A small network was trained on invented records. Each row is its activation on one of them, seen along a few directions.
Here are examples, each followed by its value of one field, F.
Records without F are marked none.
Other fields move the rows too, some of them a lot.
Random noise pushes rows far along 6 fixed directions. That doesn't count. These rows show it; they differ only by the noise:
[-192  186  432 -110  321 -566   28  240  264  118  120  179  -62  162
 -229 -449   92 -341 -517 -301 -271  358  378 -111 -256]
[  82 -172  392    0 -235  298  -52 -380  262  112 -225 -291  -93   57
  -19  427   51 -442  149  164   21 -194 -278  238  -60]
[  48 -292 -186 -193 -120   91  -44 -121   27   24  130 -146  284  -29
  192  204  212 -216   43  306 -160 -133  -96   73   97]
[ 225  118 -175  243 -101   81 -384   18  -71  327   57 -158  -32  623
  -87  118 -114   10  219 -123   73 -250   51  116 -546]
[ 110 -192 -138  105  130  -25 -326    3  -41 -143  257   71  285  177
 -349  145  671 -218 -222 -106 -121  322  121  -21 -279]
[ 168 -260  -71  -20 -139   69 -230 -223  -13  -57  220 -131  260   25
   27  295  314 -404  -90  277 -159 -105  -18  168  111]
[ -45 -121   32  147  -99  291  -38   32  -75  -70  -50 -144 -150  142
   10  -52  -83  302  501 -107  296 -194 -172  -27 -214]
[ -78  -88  641  173 -102  230   19 -198  177 -147 -192 -156 -339  -26
 -174   46  -30 -158  234 -129  243  -68 -186   98  -66]

[ -61 -122  210   20 -134  460  163 -105  117  -79 -299  -32 -179 -169
  -74   98  -23   76  253   27  210   29 -339  -42  -29]  f7
[ 245  141  766  637  219 -157 -289 -177  104 -593  -11  211 -250  -36
 -754  128  373 -357 -286 -251  289  250  212  287  214]  f14
[-165   28  178 -202  222 -125  693  116  313  -69 -379   59 -177 -161
   50   35  -52  307  235  -83  128   14  -90  -49   84]  f12
[ -16  -87 -416 -260   91  -45  280  112  -37  -16   79  -15  268  -28
  330    8   47  133   42  220 -150  -75   95  -56  136]  f14
[ 146    2  -18   39    9  -25 -107 -178  -13   69   72  -49  215   33
 -167  236  239 -290 -196  132 -151  -20  132  -40   47]  f3
[ 481 -292 -294  274 -136  149 -289 -236 -463 -552  398  -47  304 -419
   -3  337  284  -18   67  429  181 -234    7  163  713]  f7
[  24  246   27  444  137 -120 -560  137 -265 -106  352  185 -107  260
 -363 -312  271  -41 -197 -487  -53  432  367 -191 -388]  f10
[  67 -124  -47  120 -215  217 -125 -153   27  121   25  -71  -67   61
  -54  164 -100   59  202   20   85 -147 -169   66  -62]  f15
[-294  164   97 -287   44  183  389  166  187  359 -388  -76 -203  129
  154 -196 -465  345  412 -240   32   59 -264 -281 -392]  f5
[ 219  -36 -225 -320  111 -130   54 -118  175  189  -74   26  159   16
   37  331  146 -215  -72  279 -297 -113   73  133  223]  f16
[-313 -156  332  130  -84  291    3   56 -157 -239   52   97 -139 -202
  -29 -364  116  -23   51 -309  194  379 -171 -259 -190]  f1
[ 373  270  121  491 -266   35 -458 -125 -405   46  153 -142 -299  404
  195  -32 -580   50  201  -93  305 -715  120  258  138]  f12
[-225 -324 -104 -416  250  181  526  139  190 -200 -344    8  234 -355
  -41   73  370  381  276  -76  222  160 -256 -196  -28]  f4
[-165  111  -99  -54   97   -9  122  354 -139   57   67  -19  -43  107
  126 -497 -236  479  169 -293  115   -4  147 -182 -307]  f5
[ -46  -28  170 -137 -196  251  252 -322  225  164 -388 -296 -235  -90
  114  361 -275 -125  179  222   96 -256 -343  162   43]  f11
[ -93  -80 -297 -415  113 -213  208  173  183  127   57  129  259 -202
  269  -67  -67 -106 -224  158 -326  -26   68 -134   95]  f9
[-190 -261 -291 -280 -289  111  131   58 -248  165  269  -70  200 -236
  749 -342 -338  129   51  250 -226 -229    8 -133  227]  f8
[ 252 -108 -313  362  247  129 -235  122 -182 -364  151  201  135  167
 -483  137  618  322  -54 -296  107  477  -32 -157 -380]  f6
[  92 -547 -630 -197 -326  378 -160  -32 -347 -186  339  -89  402 -278
  253  189  301  118  283  407  -76  -27 -206  -85  146]  f15
[  36 -221 -323  -18 -499  492 -133 -162 -247  -46  -57 -212  160  -99
  382  285  -88   83  397  332  107 -236 -306  -74  167]  f13
[  84   47   46   23   -9  171   24   -5  -40 -137  -57   -3  -38  -86
   27  233  -12  283  298   71  234 -241 -128  130   94]  none
[ -54    9  256   57   -9 -278  -20 -138   20 -197  277  159  -36 -199
   98 -176   -8 -429 -336   92 -213  -84  148   -4  433]  f2
[  74  246  486   44  -17 -291  225 -109   83  -16  -83  -31 -283 -137
   25 -133 -661   -1  128   28  110 -479   96   96  392]  f4
[ 104   83    5  334  -17 -446 -286  -26 -408 -487  732  172  -79  -95
   86 -477 -172  -67 -326   31    1 -150  499  -24  462]  f11
[  -5  106  173  281 -447  585  -99 -179   51  220 -374 -403 -376  356
  235  211 -577  231  699   42  430 -495 -412  143 -251]  f13
[ 251   55   -6  540   52  266 -526 -139 -228 -271  -72  -41  -79  276
 -538  373  251    3  130 -243  307   85   65  111 -342]  f9
[  15 -155 -164 -278   60   36  176   24  136  121  -57   13  269  -68
 -119  284  425 -152 -175  115 -157  112 -177  -76   59]  f3
[ 202  408   94  -58  375 -773   59  217  282  220   50  226    7  280
 -119 -242 -255 -166 -387  -40 -265   22  370  254  107]  f6
[ 138  248 -146  148   30 -110 -161  122  -54  184   10   21  114  222
  -58  -34  -18  -40   30  -21  -99  -44  162  -31 -227]  f2
[-126  -94  774   11 -217  278  224 -376   92 -412  -47  -92 -294 -600
   46  155   -2 -172  147  217  206 -194 -312  165  586]  none
[  -4  140 -115  -22   41 -211 -319   -4   60  262  202   50  120  221
   91  -62   33 -275 -308  -92 -285   86  141   10 -128]  f10
[  -4 -229  -56 -160 -277   85  238 -146  -98  -63   65 -106  -13 -180
  458   88 -286   38  282  336   16 -366 -127  121  544]  f8
[ -64  189 -127  145   -1 -233 -205  410 -303   41  341  198   67  173
   38 -650  -82  135 -192 -311 -165  185  277 -182 -277]  f1
[ -48  205  -60 -129  -57  -80   -7   50  130  417 -325 -131 -161  302
  178  -43 -453   41   33  -23  -71 -292   -9   71 -161]  f16

Here are new rows. What is F for each?
[ 157  -35  -56  240  144   35 -225   -3 -229 -264   90    2  -63  -32
 -177  -15  118  -40  108    9  102  -18  103   72   -4]  f9
[  -4  118  361  -96  175 -186  -14    5  275  105 -116   44 -200  177
 -191   -3  186 -337 -361 -251 -174  185  174   20 -213]  f16
[ 323  406  395  837 -208  189 -430 -108  -14  123 -163 -175 -598  644
 -420  309 -367  100  258 -385  528 -296   26  277 -452]  f13
[-105 -123  239 -378   92  -75  218 -116  224  180 -180 -114  158 -355
  149   74  116 -461 -388  255 -427  190  -73   -4  155]  f7
[ 117   96  372  746 -259  273 -746 -184 -247 -183  213   66 -303  388
 -568   23  207 -205 -196 -485  298  225  194    5 -495]  f13
[ 105 -275  506  311   -8  125 -150 -300  -79 -656  205   72 -139 -466
 -339   70  455 -208 -239  -91  177  356 -128   36  344]  f6
[  73 -329  -27  130   77  268  -32  -24  100 -404  -94  149  164 -262
 -385  404  567  -26   57 -103  102  239  -81   72   46]  f9
[ -91  155 -572  108   -8 -230 -331  400 -557  -37  564  207   79  257
  198 -751 -210  454 -100 -272  125   46  403 -327 -231]  f11
[-137  205   91 -136  176 -346  249  281   14 -123  -66  109 -119 -119
  111 -491 -372  393   84  -57  127  -99  306 -155  203]  f16
[ -64 -172  279 -248 -215  115   44 -309  227   72 -190 -122   58 -315
   84  258  145 -468 -156   61  -94  110 -245   95  155]  f10
[ 263  117  102  135 -225   86 -118 -276  -43  124  -70  -49 -140  124
   -7  212 -430  -26  223   91  132 -394  -50  185   47]  f4
[-184  -29  174 -156  371  -96  384  257   96 -268  -80  319  -81 -319
 -290 -214  212  249  -75 -159   62  438   71 -284  139]  f7
[  -1   50  130 -153   82   30  230  -20  335   63 -355  -70   44 -153
  -59  190    3  -21  -11   62   33   53 -203   60  149]  f7
[ 112  339  -87  175  215 -539 -290  319 -110  186  176  174   55  429
 -205 -221 -121  139 -313 -323  -48  138  446 -182 -287]  f13
[ 259   72 -347  118  -62 -251 -161 -145 -202    0  449   31  169  -54
  354  -40 -208 -221 -110  422 -184 -473  201  160  499]  f2
[-265 -348 -339 -576  208 -192  431  228 -158 -559  363  284  510 -612
  190 -397  404  161 -199  350 -278  350  136 -336  654]  f5
[  93   23  -71  340 -122   65 -292   16 -147 -161  139  -76  -61  296
    4   60  -77  106  171  -55  198 -224  101   58  -56]  f13
